Each row below is a small network's average activation on inputs in which a field has the value named, seen along a few directions.
Values that are neighbours, or in one group, have similar rows; names and order tell nothing.
Strong random noise was added to every row along 3 fixed directions; ignore it. To show where, here is one row again and again, with new noise each time:
[-254 -107 -186  136   97 -127 -263  467  151  228  192  -51  196  -45
  -60  228  -65]
[-386  -70    4  112   21 -170 -203  720   20  336  117  -29  272 -304
 -121  598   10]
[ 190   14 -243  160  136   29 -169 -355  156  306  156  175  159  284
  -66 -180   64]
[ -16  -74 -204  127   97  -27 -194   54  163  191  186   15  137  135
  -19   -1  -20]
[ 279  -40 -267  125  117   93 -133 -469  204  136  193   92   59  392
   35 -339   17]


M, 15 values:
m9: [-234 -195  -83   16   84  -34 -176  426  132 -187  145 -333    5   -8
  173   62 -128]
m3: [  42   54  343    4 -173   55  240 -120 -238  -17 -166   32   71 -195
   47  331  194]
m13: [-194   75  -63 -152    9 -101  127  351   84  -48 -110   28 -317 -128
 -234   59  -83]
m7: [ -97  326  171    2  151 -144  100   29 -363  574 -349  522  272 -455
 -520  375  237]
m8: [  82 -268  236 -187 -194  320  212  -95  -62 -556  193 -477 -252  119
  546  -67  -91]
m6: [ -32  275 -189  133  237 -243 -224 -121   -6  454  -46  455  262    7
 -329 -156  121]
m15: [-103   38 -173 -142   -7  -72   76  109  190 -359  -89 -109 -447  109
  -64 -380 -235]
m4: [-324  132 -231   66  188 -328 -397  366   96  224   80  104  221  -57
 -275  -11   59]
m1: [ 146  131  144  127 -150  -56   72 -250 -135  278  -76  148  140  -27
 -146  268  315]
m10: [ 120    4 -221  257  140   12 -292 -348   93  446   19  196  290  212
  -50 -188  -32]
m11: [-298  218  -88   54  166 -171  -70  277    3  170 -316  186  -50 -197
 -206   55 -148]
m12: [ 201 -118  -80  176   63  143  -40 -322 -127  508  -36  145  343   60
 -142   57   69]
m14: [ 286   50  187 -258 -134  164  285 -351 -103 -545 -111  -56 -297   69
  252 -385  -89]
m2: [-175  101   -3  114   47 -161  -81   76 -123  217    1  147  181 -105
 -196  153  184]
m5: [-436   -2   96 -111  -71 -197  -50  787  -71 -205  -69 -132   38 -378
   16  246 -225]
The values of M form a line.
Q: Name the neighbours of m9, in listed order.
A: m8, m1
Q: Name the neighbours of m4, in listed order.
A: m6, m2
Q: Name the neighbours of m14, in listed order.
A: m7, m5
Q: Name the neighbours of m12, in listed order.
A: m10

K, 15 values:
k11: [ -52 -224 -338   13  152   46 -312  326  349 -133  392 -194   98  221
  211  -91 -247]
k7: [ 468 -165  417 -355 -391  408  618 -501   -6 -962   13 -449 -691  199
  549 -255  -44]
k8: [ 159  428  388  262   22   44  185 -637 -370  888 -341  704  500 -279
 -335  673  501]
k6: [-570   -6  -51    8   59 -209 -137  916   65  138  -16  -90   82 -324
 -113  498 -139]
k15: [ 164 -359  854 -207 -606  329  470  243 -410 -573   23 -591   -6 -421
  630  794  158]
k13: [-518  277 -177   59  184 -482 -194  568 -103  108 -281  258   93 -329
 -462  -48  -64]
k3: [ -91  -47 -242  210  201 -102 -300   29  163  134  281  -10  165  167
   13  -79   31]
k5: [ -63 -241 -337   52  122   86 -111   16  258 -117   89 -177 -203  268
   57 -394 -297]
k4: [ 229 -124   26   91  -63  115 -119 -122  -73  364   26   64  343   -5
   -6  228  108]
k10: [ 427  -43 -269  130  149  161 -253 -656  156  328  243  206  285  414
   48 -405   -1]
k12: [ -32   86 -272  -61  130  -54  -97 -109  145   45   47  -19 -221  268
  -83 -433  -59]
k9: [ -85  156 -410   76  240 -305 -243  -93   51   97 -114  194   -7  167
 -368 -622  -14]
k1: [-461   -2 -595  140  290 -373 -448  575  369  112   71  -22  -87  137
 -289 -389 -299]
k2: [ -91  -18  114   54    4  101   99    9  -42   96  -57   37   53 -101
   35  266   -8]
k14: [ 195  406  -88  -30  133 -177   52 -492 -124  189 -182  482    8   61
 -372 -391  189]
The values of K form a line.
Q: Name the neighbours of k14, in listed order.
A: k13, k9
Q: Name the neighbours of k11, in listed order.
A: k3, k10
Q: Name the neighbours of k2, in listed order.
A: k8, k5
Q: Name the neighbours of k15, in listed order.
A: k4
